These are the activations of a small neural network, seen along a few directions. Each row is one input.
Each table varies a few parts of the input and shows all the possible inputs, shuffled.
Descriptions start from the smaller parts, as in this example, which fits no table here: values(2) and (point or line(11) or (line(6) and ring(8))).
Shared parts are said once, and a part with two or three values counts as separate values.

Other details of the inputs shift rows strongly along two fixed directions, in all tables alike. That doesn't count.

A family of inputs:
r1: [ 20 -12  -4  20  -5   3   6 -22 -32  18  -5 -25]
r2: [ 18   1  -5  25 -35  -6   0 -17 -33  -2  13 -25]
r3: [-37   6 -22  15 -36 -16   7   3 -14   5  37   4]
r4: [-39  15 -29  20 -32 -20   4   9 -12   6  34   8]
r5: [-39  14  -5  -4  10 -11 -12  17  21   1  10  19]
r6: [ 30 -13  24 -14  16  22   0 -12  -3 -12 -30  -3]
r7: [ 37  -7  22 -17   5  10  -2 -15   2  -4 -30   2]
r8: [ 39  -6  23 -17  17  14  -4  -2  -7  -5 -30  -4]
r9: [-26  13 -22   5 -26  -2  10  -2 -10   3  28   3]
r10: [ 37  -7  11   2  13   3  -1 -21 -13  19   1 -18]
r11: [ 34  -4  32 -11  15  10  -3 -13  10  -6 -23 -10]
r12: [-26  12  -1  10  -5  -9  -6  19  -1   7  23  -5]
r13: [ 19   2  -5  -1  -5  10   3  -7  -4  -3 -18  -4]
r14: [ 40  -8  20   4  17   5 -20 -11  14  -9 -31   0]
r15: [-30   8 -18 -13   8  -6  11  18  16  -1   0  12]
r16: [ 34 -12  12 -17   8  10   3 -15   0 -10 -33 -11]
r17: [ 27   8   1  14 -36   9  -1 -21 -12   9   6 -25]
r18: [ 21   1  13  -3 -10   4   1 -15   4   3  -8 -10]
r19: [-21   7 -17  -1  10   2   7  11  20  -3  10  27]
r20: [ 30   7   9  21 -28   0   7  -6 -22   8   5 -32]
r21: [-26  -1  12 -22  20  -3 -14  10  27  -2  -2  21]
r22: [-13  -1  17 -27  25   6   4  13  18  -4 -10  24]
r23: [ 15 -12   7   2  -3   7  -4 -13 -17 -13  -7 -13]
r24: [-33  10  -8  20 -17 -16   3   3  -3   1  35  -8]
r25: [ 27   9  11   1  -1   0  -2 -11   8   1 -16  -7]
r26: [-32   7   7  -5  14  -4 -10  12  16  -2  14   9]
r27: [-23  -7   3 -26  20  -1 -12   5  13 -11  -3  24]
r28: [ 29  -7  -6  14  -7   2 -11 -16 -11 -12  -9  -4]
r29: [-30   2   0  -1  -3 -13  -3   4  11   1  16   8]
r30: [-29  -5  -7  -7  10  -8   4   9   4 -10  11   1]
r31: [ 31   5  20  -1  -3  11  -6   3  -2   6 -10 -17]
r32: [ 38   6 -16  38 -39   1  11 -17 -19   3   5 -17]
r33: [-26  11 -15   3 -12   0  10   3  -8   0  23   4]
r34: [-11  -1  19 -25  23   3   5  26  13   2 -11  22]
r35: [-16  -2  22 -16  31  -8  -7  20  20  -2  -4  10]
r36: [-22  -1  -1 -12  11   2  13  10   8  -6   0   3]
r37: [-20   3   4 -10  28  -1   5  19  44   0  -2  30]
r38: [ 30 -17  23 -11  16  10 -10  -1 -11  -9 -26  -8]
r39: [-39  16 -36  19 -30 -15   0   4 -18   0  36   3]
r40: [ 15 -10  25 -37  56  11 -12   0  25  17 -14  13]
r41: [ 25  -1 -24  35 -36   9  13 -12 -15   3   6 -17]
r42: [  8 -25  28 -24  51  18  -8  -9   7  14 -38  17]
r43: [-19   2  -5   6 -15   6  13  17 -14   6  15  -1]
r44: [ 32  12  -8  19 -32  -3   6 -16 -21   3  -4 -15]
r45: [-34  18 -20  25 -25 -22   1   4  -4   5  31  -1]
r46: [-45  11 -41  15 -27 -20   9  12  -9   1  33  -4]
r47: [ 34 -11  26 -10  15   2  -9  -1  -9  -4 -26  -5]
r48: [ 14 -12  10 -10  27   7  -4 -12  -9  16 -10   1]
r49: [ 16  -5  -6  17 -20  -5   4  -4 -27  -2   5 -32]
r50: [ 14  -7   4  -6  -7  14   5 -12  -6  -4 -13  -3]
r51: [-21 -11  -4 -22  16  -5  -1   7  13 -11  -5  10]
r52: [-24  -4   7  -5  30 -10  -7  15  35  -8  -3  29]
r53: [-27   7 -41  21 -25  -8  20  13   4   5  26  -1]
r54: [-28  -7 -23   6  -2  -3   2  15  12  -3  12  16]
r55: [-18  -6  11 -25  32  -2  -9  20   9  -6  -6  20]
r56: [ 31  -7  -2  20 -13  -4  -5 -13  -9  -5  -8  -4]
r57: [-18   5 -12  10 -17  -3  18  15 -13   6  16 -13]
r58: [ 25 -13 -15  11  -8  -3  -1  -8  -3  -9 -11 -15]
r59: [ 27  -8   7   4   6   1   5 -16 -22  19  -1 -10]
r60: [-26  11   9 -15  14   7  -1  14  24   3  11  12]
r61: [ 18  -5   3   3  -4   2  -9 -15 -19 -12  -3 -12]
r62: [-19   4   5 -15  28   5  -4  20  47   4  -4  32]
r63: [-40   2 -19  -9   5  -7  -1  17  10  -4   8  18]
r64: [-20 -14   5 -26  21   3  -7   7  14 -11  -9  20]
r65: [ 35  16  -1  18 -26   5  -5 -18  -9   7  -4 -23]
r66: [ 28  14 -16  18 -30   2   2 -20 -25  -1   0 -17]
Each input here is: line(6) and (point or (values(2) and line(5))).
Changing only the line(6) part turns r37 into r32. The same change can be made to r24. Which row results? -> r2
Changing only the line(6) part turns r39 into r4. The same change can be made to r48. Which row results? -> r59
Which other rows agree with r13 in the line(6) part? List them by row number. -> r6, r23, r38, r41, r42, r43, r50, r54, r63, r64
Which other rows does r12 become when the line(6) part takes its other values? List them by row number. -> r35, r38, r47, r49, r55
Which other rows does r28 become when the values(2) part takes its other values? List them by row number. -> r19
